Each row below holds a small network's activations on one record, seen along a few directions.
After each row come some of the record's fields: Zuf, Ropap, Naz, Meno.
Not every record has every field; a missing one is left out.
Other fields move the rows too, some of them a lot.
Strong random noise was added to every row along 23 fixed directions; ignore it. To show where, here is one row again and again, with new noise each time:
[ 766  274 -145  129 -108  137  301  -64  -32  288   17  299  247  -39
    0   14  -70   91 -273   55 -112  -48 -134   58  346  234  -71  -95
  -67 -159 -288  114   92  -43  283  -34  226 -370  120]
[ 484  264  177 -237   -8  252  137  -70  140 -142   57  -12  123   -4
 -268  149   54 -299   83  181  -74  195  161 -253 -197  -13  116 -122
  252 -117 -108   92  297  152  -21  -82  395 -411 -342]
[  74   40 -212    3   28  -92 -157 -216 -234 -274   77 -405 -165 -258
  126 -190   69   87  123 -102   44  133  -26 -351  -56  326  353  109
  255  -66  -31  476   63  150    3 -126  104  158 -226]
[-550   55  280 -464 -237  118  276  219  132  -53  161 -144   69  508
   74  206  491 -131  434  476 -368 -119   39   28 -135  112 -389  -21
  112 -128   33   15 -207 -379  115   89  184  -98 -407]
[-166 -147  -56 -572    5   10   25 -550 -357 -238  -42  -12 -136  234
 -107  467    7  -44 -293  237 -184 -159 -531 -258  177 -221 -655   -9
    7   34  196 -240 -319  -65    9   62   96  -12 -105]
[  27  346   68  -76  -10  262 -101  121  200 -132 -337  -33  -20   47
    3 -216    0   70  364  -66  206 -202  195    1  157 -310  147   92
 -247   93   90 -107   14  186 -114 -109   70  -15   53]
[ 101  228  113 -646  238  281 -135   86 -189   14   41  237   35  -29
  -37 -292    3   47 -268   79  145   16   84   40   -7   53  222   31
  104  199 -216   35  244 -497   37  -32   96  208   59]
[  18 -525 -112  -30  291  262  316  158 -127 -247 -281  125 -143   19
  118  -76 -267  192  -12  495  -78  -18    9   47  241 -399 -127   27
  -79   18  174   40 -492  -57 -148  -12  214  -24  344]
[ 111 -148 -143  -42 -434  130  218 -280 -352  293  174 -115   28   24
  184  -67 -287 -147   82  437   50   51 -490 -187  -66  254  561   95
 -124   47   78  589 -255 -376  125   41  277 -126  468]
[-304 -234 -149 -170 -460  419  -44   26  258 -192 -201  -26 -183 -522
  242  -57  307 -191  134   -3  222 -337 -244  140    0 -123   70  270
 -383   87  357  341 -407   21   76  -41  -72   24   87]
[ -24 -299  211  143 -255  345 -264 -332  115 -254  230 -124 -231  186
 -385  241  126 -224 -297  -41  -53  -68 -775  -38   72  413  402 -110
 -256   91   27  256  -52  356 -222 -149  321 -242  457]
[ -86  -90  182  168  142  179  -62 -121   78  172 -377   46  -12  311
  150  208  208  316   -2  105 -198   61 -271  -70   55  200   79 -271
 -118  -58  -74 -456 -180  457   20 -232  287 -340 -143]
[ 103  170   62  246  270  201  152  423  401  -19 -469  385  -86 -270
  465  177 -105  221  -32  196 -399  108 -120  234 -157 -155 -173  -36
  -59  108 -146 -445  -86  503 -100 -157  215  -89   27]
[ 492 -152   12  184  256 -525  147 -332  148  121   70   72  -31   25
    2  175  -19   -5 -281 -426  -62 -246   78  100    0  190  238  -55
 -423 -137 -229  133  361   95 -430  -57  134  -99   82]
[-302 -225  117  -40  -48  394 -410  315  265 -117 -161   57  309   -3
 -262  229 -285 -141 -225  -57   94 -223  169  169 -241  104 -492  -32
   -6  -96  174 -254 -160  -35   29 -166  -69  -12  113]
[ 189   53 -196  318   41  -89  -87 -159 -136 -121  -18 -158  -59   88
 -207  115  -20  219 -371 -115 -147  -30  164 -226   23 -473  212 -474
   66   14  242  102 -176   98 -210 -448 -292   12   33]
[   8 -247 -143  180 -258 -144 -152  120 -206  137  -70  167  182  218
   45   95 -289  169 -128 -238  387  -20  227  278  -63  405    0 -296
 -306  496  -89  213  243  -49   52 -132 -131  133  331]
[ 208  388   75  321 -371  409 -138   -5  -32 -192   65 -378   59  -41
  149 -388  453  256  100 -173 -102  -18 -348   95  280  -75 -262   58
   -3 -173 -159  346  251   -3  181    4 -170 -199  -39]
[-221 -156  -90 -296  187 -509 -125  156   23 -141 -120 -249  -15  396
   86  118  218   98 -326 -239  170 -448  -15 -231  -68  128  -87  -59
  326  -62  123  -84 -156 -198 -322 -227 -595  305 -516]
[ -65  428  -31  -66 -177   11  144  250  319  105  -61   25 -121   54
  -93  378  110  -61  282  282 -394   16  -54   51  201 -191 -133  -27
  -32   18  118 -228 -391   43  150   68 -200   21  -63]
[-102 -442  181  -79  -64  -32  108 -139    3   44 -202 -114  408  262
  248 -233 -202  -79   45   72  471 -132  205 -261 -240  312  168  195
 -298 -233  140  325  -33  101 -256 -402  465 -136 -368]
[  44   90   24  -79 -478  601  -77   22 -113   39   75  110  196  191
 -147  -55  -76 -150 -254  223   62 -156 -515  117  165  -27 -238   -9
  -40   49   88  130 -139 -280  243   26    2 -250  396]
[ 111  -16    3 -502  736  246 -226  182  167 -368 -395  184 -244  -46
   96  -42  250  254  202 -289  171 -236  549  118 -211  241  326  -68
    2  194 -471 -127  448  -12 -267 -119  290   73   90]
[ 253  399  306 -126 -165  156   92  352  251  108 -162  227  117   85
   -6 -471 -240   60   10   33  324 -266 -111  256  527 -311  148  228
 -572  313   89  -56   26  -67 -144   -7   17  192  335]
[ -59 -399  -67  202   78 -286  -94   52 -274 -240  195 -392 -211 -226
  -73  -44  222  426  -17 -112 -154  240  127   53  309  347 -108 -216
  185   66  -64  238  -31   38  146   89 -173  297 -160]

[-113 -290 -468   42    6 -232  154  124   -1   69 -131  148 -262  -54
  -72  208  -71 -150   56  -36  127 -380  173   48  -80  -97  387 -185
  219   92  177 -119 -328  -90  -94  114 -284  -16  278]
Zuf=e3, Naz=y5, Meno=j2
[ -18  -19  235   91  233 -328  169  441  428  137  175  184  182   40
  136  228 -424 -353 -195  216 -469   -9  161  175 -509   11 -337   82
   51  -54  134 -181    8  -70 -194   42  182   82  -61]
Zuf=e2, Naz=y2, Meno=j2
[ -40  399  -80 -327  -33 -156  -52 -440 -214  -57  187   83  -58  146
   16 -109  141 -135 -355 -237   35 -222 -257 -113  118 -232 -190  171
  -39   -1    0   -2  197  -93 -114  -22 -109  135 -169]
Zuf=e3, Naz=y4, Meno=j2
[-144  481  116  -91 -361 -261 -147  125  485 -228   64 -385  220 -509
 -261  348 -509 -320  600 -133  272 -156  155 -492 -213  691  126  446
  139 -201  -86  -24  -32  663  -72 -275  350  344 -331]
Zuf=e2, Naz=y2, Meno=j2
[ 356  124 -229  210 -293   56  339  242  -42 -210   97   49  199 -353
   91  255 -478   68   29  245 -315 -243 -125   18    0  220 -700  -39
  299  -35 -122   52  -75   38  291   79  411  -87  340]
Zuf=e3, Naz=y5, Meno=j2
[ 392  320 -154   79  -61    0 -432  153    6  -58 -123   19   47 -177
  275  197   29  -16 -192 -296  -75  138  -39 -132 -446  206 -180 -425
  239  599  218   51  277  168  424  -55 -215   28 -164]
Zuf=e2, Naz=y4, Meno=j3
[-404  -88   45   98  -41 -314  135 -216 -306 -224  263 -307  139   32
 -176  152 -199  475  292  -95 -106 -272  356 -120   52  325 -174 -135
  -51 -219 -324   79   13  -78 -158 -248  415  330  257]
Zuf=e3, Naz=y4, Meno=j1
[-155  185  366 -561  -95  512 -423  126  149 -190 -250 -130  110  110
 -210   49   49 -224  603   26  428  242  134   41 -192   74 -270  200
   -9  231 -104 -235  428   29  157  275   71 -125 -163]
Zuf=e2, Naz=y2, Meno=j1
[ -18 -124  344  -50  106  193 -377  -69 -170   53 -324 -338  -57 -317
   46  -56  -77  662 -191   70  150  249 -535 -254  259  -82  158  -99
  -62  174  -23 -377 -249  118   68 -226 -225  266  101]
Zuf=e2, Naz=y4, Meno=j4
[ -53  131  177 -316  265 -248 -129  604  283    0  -96  -72  -43  557
  245  -93 -127 -225  338  149   22  -37  -26   18 -193  369  -61  260
  156  318  156  -95   76 -186   -7  337  -42  185 -111]
Zuf=e3, Naz=y4, Meno=j4
[-378 -299  461 -178 -224   19  170 -135  165 -192  -88 -124  127 -223
  -11   23  342  175   10 -123  261 -255 -234   63  236  -44 -431  201
 -270 -276 -153 -261    9  223 -241  -90   72   25 -383]
Zuf=e3, Naz=y4, Meno=j1
[-154   23 -214   -4  171  147 -120  133   81  154 -167  161   51  -88
  -42  -61  -78  263   62  -36  110 -152  289   37  214  101  201   77
 -199 -125    1  -45 -383 -184  165 -182  -50  201  297]
Zuf=e2, Naz=y4, Meno=j1
[ 420 -163  370 -322  232  351    2  347  642  -19 -342   78   42 -380
 -240   73  106 -110  -48  -19  227 -204  -10  112  244 -134   -6  183
 -202 -155  -57 -331 -124   25  -94   69 -129 -160  -71]
Zuf=e1, Ropap=f2, Naz=y1, Meno=j4
[  16 -326 -248  107 -131   18  247 -189 -198   72 -221 -484 -120 -366
  537 -136  335  272  490  205  -64  182 -175  -87  166 -260 -203  329
    5 -386   57  360 -330 -295  238  309 -377 -115 -203]
Zuf=e3, Naz=y4, Meno=j3
[  36  157  -59  -59  294  536 -304 -544 -162  -72 -209  265   -5  294
  -44  -47 -215 -105 -188   31   -1  261 -349  -16   73 -234 -203  336
 -307 -182 -111 -113  118  220  -96  -32  266 -276  292]
Zuf=e3, Naz=y4, Meno=j1
[  93  590 -209 -251 -133  -20  -95 -153 -224   -2  178 -103 -112 -293
   73   62  -70  -64  183   64 -185  233  -74 -158  -49   31  -59  113
  180  156  -96  172  136 -156  318  131  -54  241  -38]
Zuf=e1, Ropap=f2, Naz=y1, Meno=j2
[-208  124   43  155 -108  309 -393  -12  -47 -271   62 -332    5  153
 -159  106  192  109  -43  -52 -260   28 -115 -162 -216  -41 -144 -308
  253    2  175   28  -49   46   87 -196  -70  -62   28]
Zuf=e3, Naz=y4, Meno=j1
[-606 -204   27  210   85 -148 -291 -108   57 -175  275   -2 -221  254
 -390 -123  214 -172   44 -264   74  216  214  171  220  334  131  131
 -133  -43   41   12   34  498 -108  -25   67  172 -193]
Zuf=e2, Naz=y2, Meno=j2
[-305  256  -74  125  124  -55  -29 -101   27  -85   -6  -89 -349  674
  167 -209  178  -80  730  -58 -240 -119  277  318  -39 -403  237  118
 -546  209   83  246  211 -211 -305  321   74    9  517]
Zuf=e3, Naz=y5, Meno=j1
[ -73 -316  250 -206   95  310 -204   41   68 -316    1   20  214  318
 -181  197  -72  -69 -357  -52    3 -432 -105  -13 -200   84 -605 -198
    9   26  148 -204   35  -61  -47 -139  302 -179  163]
Zuf=e3, Naz=y4, Meno=j2
[ 273  160 -221  214   15 -188 -303  -67  174   86  -40 -451   66  -63
 -108  391 -122  -83  308 -189  -63  149   55 -330 -290  511  201   60
  303 -320 -114  121   71  104   96   19 -202 -135 -110]
Zuf=e3, Naz=y4, Meno=j1
[ 251  -30 -197   30   81  158 -130 -316  119  204 -249 -379  203    6
  -74  553 -211   64  333 -121   81  -37  198  -78 -263 -238 -280  274
 -179 -633 -347   52   35 -449 -101  -27 -473 -306  319]
Zuf=e1, Ropap=f2, Naz=y4, Meno=j4
[-200 -499  116  352 -250   57  281  301  313  -26  -72  158 -136 -438
  190  134  146  -29 -202  -86  114 -266 -150  332 -369 -157  355 -222
   -8   87 -145  -65   32  225 -426 -188 -148 -122  184]
Zuf=e1, Ropap=f2, Naz=y1, Meno=j2
[  84  -13 -395 -175  177  456   86  -72 -297   34   16  246 -222 -385
  -99 -208  411  158  -70   26  134   97   53  -27  226  252  582  -84
  536 -214 -516   75  -55 -121  308  -12  -41 -137   51]
Zuf=e1, Ropap=f2, Naz=y1, Meno=j2
[ 353    7 -303 -334  369  -70   78  139  110 -119  204  231  -26   80
   67 -264 -116 -278 -329   18 -118 -452  335  -94  -63  179  315   84
 -141   53  332  606 -206 -519  -52 -126  310  220  228]
Zuf=e3, Naz=y5, Meno=j1
[ 227 -362  -32  116  -64  -95 -278  162  -46  -69  118 -363   92  -52
  100  135 -218 -113 -130   57 -125  324   40    7 -366 -111 -499  -71
   49  235  482  373   29 -385  239  223 -332   43   33]
Zuf=e2, Naz=y4, Meno=j1
[-239  -76  413  121  147  571 -649  237  286  -73 -207   12   54 -210
   17 -505  286  -85 -214 -258  290  313 -126  117  -32  159   92  148
   16   12  117 -228  147  478  128 -103  -77  -29 -397]
Zuf=e1, Ropap=f1, Naz=y1, Meno=j2
[ 479  175  152  147  157 -253  -53  442  419 -432 -269 -112 -156 -454
   49    6 -228   36  246 -236  156   72  106  -23  -66   23   84   49
  135  368  -44 -159  424  692 -304   60   93  134 -179]
Zuf=e2, Naz=y2, Meno=j1

Here are new rows. What are their fields?
[ 238  -30  197  -68  325  -52  -97  248  159  247 -472  200   68 -394
  392  -38 -261  258  -69  -38  203  252  -72   63 -236   64  180  105
  -50  234 -191 -391  227  122  -72   13   -9  112  -40]
Zuf=e2, Naz=y4, Meno=j1
[ -34 -292 -299 -354  -81   22  250 -287   41  123  -28  328 -193 -215
 -175   14   89 -421  288   -4  359  -91  177  258  290 -109  140  428
 -366 -108   38  117 -103 -160   51  466   50 -142  126]
Zuf=e2, Naz=y2, Meno=j1
[-376 -309 -209   40  105  155 -148   47  -51  -27   73  152 -185   95
  -70  188  112 -207  257   22 -136  235  361  320 -472   89  118 -128
  126   67  -75   89  176 -210   31  285   15 -159  277]
Zuf=e3, Naz=y4, Meno=j1
[ 336 -471   67  237  163  175 -184  252  274 -188    0 -174 -130 -538
  342 -198  300 -273 -266 -105 -248  100 -122  120 -506 -150  -24 -104
  144   79  470  377   66 -130   77  275 -155 -193 -102]
Zuf=e3, Naz=y4, Meno=j1
[ 500  236  395 -453  184   67 -335  179  354  224 -349 -174  -87 -198
  105  101   25   98  112 -134  232  -59 -171 -138 -154   30  482  -88
 -187  456   21 -311  218 -103   14   51 -148   55   80]
Zuf=e3, Naz=y4, Meno=j2
[ 147  648 -275  -61   30  214  -82 -321 -108  121   -8  297   31   81
  111  104 -150   -5 -329  106 -232   71 -498 -271  103   62   84  166
  -62  -93  -97   68 -235   60  139 -293   88   55  201]
Zuf=e3, Naz=y4, Meno=j1
[ 446   45 -225 -101 -133  407  131  252  129  -20 -298  343  218  140
   59   -4 -103   62   24  120  378 -105  171   40  229  177  -95   15
 -231  207  -32  206  -92   36  264 -236  175 -202  179]
Zuf=e2, Naz=y2, Meno=j1
[ -63  232 -577  590    5 -290  -39  125   83  242   39  361  -20 -105
  504 -142  -22   36 -532 -272 -295  -23 -211  304  -22   36  -33  223
 -126 -152   24  297 -203  -20  -18 -166 -542  267  117]
Zuf=e2, Naz=y2, Meno=j1
[-251 -125  425   43 -275   57   61   61  310   29  343    7  240 -210
 -445  372 -154 -215 -164  199 -197  141  151  -82 -281  244   34 -206
  -25 -149   46  -93 -104  262  -64 -380  436  -39 -163]
Zuf=e3, Naz=y4, Meno=j2
[ -59  -89   82   65  105 -281 -244 -202 -153  116 -135 -302 -154  414
 -119   52   53  111 -112 -181  119  -85 -309 -162   72 -280  124 -161
  167   28  147 -404   -4   19 -231   99 -478  -74  -50]
Zuf=e3, Naz=y4, Meno=j4
[-243  -55  -30  112   24 -368 -205 -106 -205 -104   37  -34 -177  196
   77   35   67  -55   68 -309   72   13  320   -6 -553  -98  274 -448
  152  505  178  -68  421  197 -196  -11   25   53  -94]
Zuf=e2, Naz=y2, Meno=j4
[-177  425 -194 -176 -258  308  309  273  286  -98  158  453 -187  351
 -263  182  267 -258  238  352 -103  409  268  366  353 -290   46  188
 -369  161 -185  394 -137  -55  -51 -107 -267   97   89]
Zuf=e3, Naz=y5, Meno=j1
[ 142  241  114   43 -174  303 -227  213  328  -58 -131 -233  123  129
 -347  434  -19  -74  323   66  -12  410  192   84  -57 -179 -300   29
  -61  -84 -159  -15  136   20  -13   -9 -479 -149  -51]
Zuf=e3, Naz=y5, Meno=j1
[-118 -550  176  361  174  171 -266  153 -139 -248  -30 -345  -43  230
  262 -246  -93  117 -310   15  -49  -48 -667   50 -251    1 -189   55
  307  -90   51   53   73 -148 -244  150 -192 -113  353]
Zuf=e3, Naz=y4, Meno=j2
